Small tables with named rows and columns. After each table, cells are looked up by row and column.

vofa
columns: raref, laz, tevofar, fov, vobuga, telipa, bim
zirura: [3649, 2052, 4264, 2227, 4296, 7548, 4536]
fiz: [3951, 2170, 4268, 2686, 3739, 8211, 4897]
miz: [4671, 2874, 4028, 2201, 3218, 2492, 3386]
labudun: [4068, 6602, 4054, 2090, 3566, 1201, 3381]

zirura, vobuga: 4296
labudun, raref: 4068
labudun, telipa: 1201
labudun, fov: 2090
fiz, bim: 4897
fiz, laz: 2170
labudun, laz: 6602
zirura, bim: 4536
zirura, raref: 3649
zirura, laz: 2052
Which row has the largest raref? miz

Table bapig
,faz,zum,vazagid,lufi,pufo,riposev,molume,sazopa,bof,timi
zaline,38,-47,12,-11,-17,-5,-26,-7,-15,-72
suroso,-52,-13,32,15,6,-68,45,-28,-75,7
mipi,8,-27,18,-8,-32,17,-12,30,-25,-20
rifub,9,-36,5,-26,-48,-5,-18,7,-39,-41
detebo,0,-30,48,-3,-25,19,-25,37,-57,-19
sefog,-6,-8,6,-12,-66,53,8,59,-60,-12
rulo,6,-15,37,-17,-59,58,-35,63,-63,-17
teso,41,-54,17,2,-5,28,-18,15,0,-51
tef,-18,-36,28,-9,-34,-13,0,6,-59,-18
muka,-56,-4,32,14,-7,-50,47,-10,-77,21

What is the bof of muka in bapig?
-77
What is the molume of zaline in bapig?
-26
What is the vazagid of sefog in bapig?
6
What is the lufi of rifub in bapig?
-26
What is the pufo of sefog in bapig?
-66
What is the sazopa of mipi in bapig?
30

tek:
|  | nelo | didinot |
|---|---|---|
| keb | -8647 | -44213 |
| bis | 50046 | 9635 |
| luk | 15650 | 31789 |
| datufum | 6145 | 39554 |
| zal | 17638 | -205 |
| miku | -7986 | 17648 |
| pog | -55849 | -17183 |
| novet | 85311 | 24229 |
| sava | 22157 | 9741 |
| rim | -6788 | 11216 |
| zoz | 96863 | 17900 |

nelo of zal is 17638
didinot of zal is -205
didinot of datufum is 39554
nelo of bis is 50046
didinot of miku is 17648
didinot of rim is 11216
nelo of novet is 85311
nelo of keb is -8647
nelo of pog is -55849
nelo of miku is -7986
didinot of pog is -17183
nelo of zoz is 96863
nelo of datufum is 6145
nelo of luk is 15650

das =
columns: vez, nef, galaf, mog, mugalat, kube, gis, rukata, bilutid, gonodu
kopev: [0.58, 0.40, 0.55, 0.56, 0.57, 0.56, 0.48, 0.34, 0.38, 0.38]
viv: [0.53, 0.36, 0.45, 0.38, 0.35, 0.61, 0.47, 0.54, 0.53, 0.58]
mudokar: [0.44, 0.45, 0.52, 0.41, 0.84, 0.53, 0.46, 0.61, 0.48, 0.47]
suk: [0.54, 0.37, 0.60, 0.53, 0.19, 0.69, 0.45, 0.38, 0.40, 0.43]
rir: [0.47, 0.49, 0.38, 0.46, 0.48, 0.52, 0.45, 0.23, 0.69, 0.37]

vez of viv = 0.53
gonodu of suk = 0.43
kube of viv = 0.61
kube of kopev = 0.56
mugalat of suk = 0.19
gis of suk = 0.45
vez of suk = 0.54

kunir.csv
,zelokun,befa,dazoda,vuf,fegot,vute
gep,-34.84,13.69,6.58,78.28,99.08,-41.86
takan,56.24,23.95,-48.53,-44.32,32.55,57.28
taso,-5.36,-19.00,-17.30,40.27,47.45,79.92
sisar,-25.94,-40.88,-51.06,40.47,51.37,-48.99
pevo,12.41,-25.21,24.52,77.35,25.70,96.05
lefufa,93.48,-51.36,10.33,-23.00,-32.78,66.16
kivif,72.77,-47.05,53.80,73.02,68.04,32.09
boz,74.17,-53.67,-2.68,34.09,-40.42,9.86
dop,76.11,88.86,79.74,89.97,-45.19,86.74
nisuk,24.33,72.36,-1.25,14.25,91.85,18.68
mozotar,42.00,30.96,-12.33,22.80,74.20,16.15
vubaso,80.33,43.76,85.58,20.84,-12.99,7.76

zelokun of nisuk = 24.33
dazoda of nisuk = -1.25
zelokun of dop = 76.11
vute of takan = 57.28
zelokun of gep = -34.84
vute of nisuk = 18.68
dazoda of sisar = -51.06
dazoda of lefufa = 10.33
fegot of gep = 99.08
befa of taso = -19.00
fegot of kivif = 68.04
vute of kivif = 32.09
dazoda of takan = -48.53
zelokun of takan = 56.24
Row with the largest befa: dop

rileru =
|  | vupid | vun | nepilim | davese | ran | dalu | fudibon | lodafep |
|---|---|---|---|---|---|---|---|---|
| tifi | 62.3 | 51.3 | 52.0 | 51.5 | 28.1 | 42.6 | 56.0 | 59.3 |
| nik | 50.9 | 66.0 | 45.4 | 65.0 | 26.0 | 66.9 | 52.1 | 60.3 |
| sug | 69.9 | 61.3 | 60.8 | 49.7 | 20.0 | 51.1 | 53.4 | 50.8 |
| dati | 38.2 | 70.2 | 27.7 | 77.8 | 45.6 | 25.4 | 52.8 | 81.8 |
| vakaz | 39.1 | 56.9 | 29.8 | 92.1 | 33.5 | 19.1 | 58.5 | 55.8 |
| kun | 59.9 | 52.4 | 55.8 | 49.4 | 40.1 | 42.2 | 53.3 | 58.7 |
| fodef | 38.7 | 65.1 | 29.7 | 86.3 | 42.5 | 20.7 | 57.6 | 70.1 |
| kam | 58.4 | 55.4 | 44.2 | 55.5 | 18.6 | 50.3 | 52.4 | 62.0 |
| furato | 41.4 | 78.5 | 29.9 | 63.7 | 35.1 | 51.0 | 40.7 | 84.2 |
| rek | 64.1 | 53.0 | 60.6 | 55.0 | 27.4 | 56.8 | 58.6 | 47.3 |
| paz | 40.5 | 71.4 | 31.6 | 70.4 | 39.5 | 43.1 | 47.3 | 77.7 |

nik, ran => 26.0
paz, dalu => 43.1
nik, vun => 66.0
furato, dalu => 51.0
fodef, davese => 86.3
dati, ran => 45.6
rek, lodafep => 47.3
dati, fudibon => 52.8
nik, vupid => 50.9
Row with the largest vupid: sug

